Each row below is a small network's average activation on inputs in which a field has the value named, seen along a few directions.
Related values have similar rows: they may be neighbours, one step apart, or belong to one group.
In the rows, zero is written as 500.
Random noise pushes rows far along 6 fixed directions. That doesn't count. These rows show it; they differ only by the noise:
484 277 499 629 505 515 651 481 504 763 678 497 640 550 535 700 565 587
 564 439
532 247 437 376 291 345 284 576 426 221 417 489 330 497 692 416 418 726
 436 556
844 479 302 275 370 704 559 273 532 425 555 603 518 930 414 395 558 373
 491 527
862 262 760 423 263 764 833 390 560 492 417 503 488 333 580 659 747 644
 460 336
378 555 380 383 398 449 95 523 372 225 525 505 317 442 427 293 375 623
 416 580
512 366 450 581 568 695 681 298 439 736 735 590 680 680 352 623 506 627
 588 482
347 279 582 543 410 451 356 537 383 455 540 478 455 328 551 569 431 846
 497 492
418 507 204 775 666 261 648 735 583 738 803 464 500 380 601 487 632 84
 449 492


GAZ, 20 values:
risu: 476 364 488 354 446 304 467 500 629 339 334 488 474 545 641 443 447 475
 421 551
mitak: 391 304 560 587 639 309 707 580 510 352 453 540 488 335 802 450 467 641
 486 615
kefol: 409 649 506 324 462 387 178 562 480 352 275 459 456 544 531 572 402 467
 537 564
vapa: 439 710 484 825 645 550 666 621 576 797 689 389 598 403 545 547 724 95
 495 335
zenat: 461 580 415 483 673 452 610 401 403 458 547 550 590 686 374 483 286 416
 567 594
vupo: 577 542 559 474 343 447 534 530 671 528 311 394 447 518 588 553 691 516
 505 470
redu: 454 724 394 469 369 284 85 707 588 723 587 374 535 861 459 536 491 270
 520 452
doz: 563 327 363 568 467 512 577 496 470 477 448 569 521 802 520 528 449 621
 569 536
mer: 650 708 432 343 644 682 527 311 534 305 502 638 496 456 248 355 421 312
 462 510
zeni: 555 379 626 377 433 308 598 585 622 469 247 523 514 544 676 578 605 561
 534 523
tav: 867 525 370 553 527 369 674 623 436 221 338 509 214 280 678 260 497 155
 333 580
sufos: 708 259 401 600 597 366 897 617 584 735 557 525 495 472 812 672 631 224
 538 364
bug: 617 538 485 145 215 550 203 351 634 345 325 439 452 871 493 378 457 590
 450 495
purab: 654 425 360 517 480 495 625 556 484 351 535 524 391 344 540 328 613 373
 397 505
lovuv: 430 511 641 486 485 650 563 363 407 525 448 540 645 601 337 443 389 876
 477 527
topam: 456 929 570 436 550 817 335 478 397 373 402 525 306 200 158 404 561 336
 458 467
tumu: 477 751 523 313 498 408 223 474 639 660 460 384 692 889 352 549 477 358
 494 537
zasar: 590 512 771 270 308 598 288 418 633 620 352 407 727 796 525 779 478 520
 721 429
beli: 497 518 592 598 547 522 776 538 618 552 524 466 486 457 620 424 624 459
 528 439
vura: 521 308 656 499 403 595 385 479 479 746 451 473 680 739 654 822 417 636
 669 498
A value of GAZ combines one of 4 hidden first parts with one of 5 second parts; all combinations occur once.
Changing only the second part turns zasar into beli. zenat has the same second part as zasar; what does that change turn zenat into?
Answer: lovuv
Changing only the second part turns redu into tumu. vapa has the same second part as redu; what does that change turn vapa into?
Answer: mitak
Changing only the second part turns mer into risu. kefol has the same second part as mer; what does that change turn kefol into?
Answer: zeni

NOBE, 12 values:
zek: 550 440 560 514 534 640 629 408 384 348 436 622 454 356 442 489 446 695
 519 527
tuz: 451 443 462 471 386 337 281 631 555 602 523 399 497 605 613 575 504 436
 504 442
gite: 422 502 608 470 538 406 551 530 564 449 442 469 500 306 554 508 545 550
 457 505
biz: 717 467 653 421 297 579 530 543 651 553 393 374 476 505 628 596 751 392
 453 326
git: 198 466 310 702 731 379 389 557 368 617 718 540 560 461 418 462 320 547
 544 589
fifu: 617 603 531 369 499 759 478 300 485 585 507 553 575 713 340 567 497 442
 610 464
gatu: 556 417 403 546 517 618 664 392 484 520 593 563 525 608 442 466 492 532
 508 518
bugof: 371 576 525 534 569 500 439 425 408 411 480 577 485 475 407 441 361 672
 519 580
lirot: 698 348 512 449 394 340 690 614 521 146 318 534 320 335 787 363 469 509
 416 565
mido: 775 218 529 410 448 592 749 386 430 342 409 585 475 553 610 520 473 662
 467 507
duk: 446 708 374 408 582 536 403 402 437 324 463 561 443 624 336 271 369 488
 482 658
sasa: 479 538 359 576 547 487 560 511 469 506 607 530 478 511 471 360 544 446
 456 555
The values of NOBE form a line.
A walk along NOBE starts at sasa and steps to its neighbour biz. Put git, gatu, bugof, duk in the order it reaches them.
Answer: gatu, git, bugof, duk
List every value one step from zek, in the order listed.
Answer: fifu, lirot

TUR, 20 values:
vidi: 453 738 638 591 566 653 586 481 562 691 595 453 590 379 298 446 643 346
 435 409
pagu: 351 622 632 618 561 433 552 603 501 525 468 492 505 247 520 587 568 551
 518 434
vame: 301 553 577 551 470 546 455 444 534 549 561 492 535 441 483 531 520 596
 512 529
vavad: 607 598 439 482 493 625 679 398 563 579 509 573 524 673 385 417 610 431
 506 514
vaze: 583 515 512 573 469 420 443 648 517 541 545 473 461 434 636 525 560 290
 435 447
goz: 560 483 377 456 480 499 472 517 651 786 609 431 689 785 454 629 601 353
 506 389
domul: 596 635 608 473 473 486 405 526 615 715 466 361 586 642 531 677 565 246
 539 369
gulu: 526 480 369 465 405 278 302 715 515 375 455 418 394 374 588 462 537 255
 400 485
gevu: 511 640 421 316 536 431 334 458 507 319 433 527 442 623 420 356 452 433
 427 623
tega: 446 237 542 499 453 353 565 481 455 356 403 506 423 316 640 435 430 870
 441 575
veres: 599 472 334 466 545 344 603 556 698 679 528 472 666 889 700 591 587 152
 573 574
zim: 471 557 573 623 499 548 606 600 514 661 659 414 501 335 500 538 598 445
 467 437
ketir: 651 334 330 556 533 551 590 430 453 570 528 575 566 807 520 556 465 514
 588 551
luz: 635 467 424 624 599 384 799 586 616 553 526 456 597 579 602 479 547 262
 505 515
baro: 578 541 379 488 519 464 574 516 481 512 438 545 457 592 510 493 435 377
 556 538
dulog: 519 568 350 423 458 468 315 504 547 603 589 499 568 739 492 537 522 240
 616 480
kon: 480 740 643 406 515 657 313 535 556 438 404 494 403 256 370 475 518 328
 447 410
fonut: 548 543 551 351 396 402 354 553 545 422 411 473 432 446 500 570 456 437
 476 495
zubid: 444 351 403 539 478 373 493 600 459 248 522 515 308 264 673 320 466 605
 474 535
gan: 457 596 211 478 470 333 263 631 516 497 516 395 395 751 552 386 553 237
 434 515
A value of TUR combines one of 4 hidden first parts with one of 5 second parts; all combinations occur once.
Changing only the second part turns gan into baro. goz has the same second part as gan; what does that change turn goz into?
Answer: fonut
Changing only the second part turns domul into luz. kon has the same second part as domul; what does that change turn kon into?
Answer: veres
Changing only the second part turns pagu into vavad. gevu has the same second part as pagu; what does that change turn gevu into?
Answer: tega
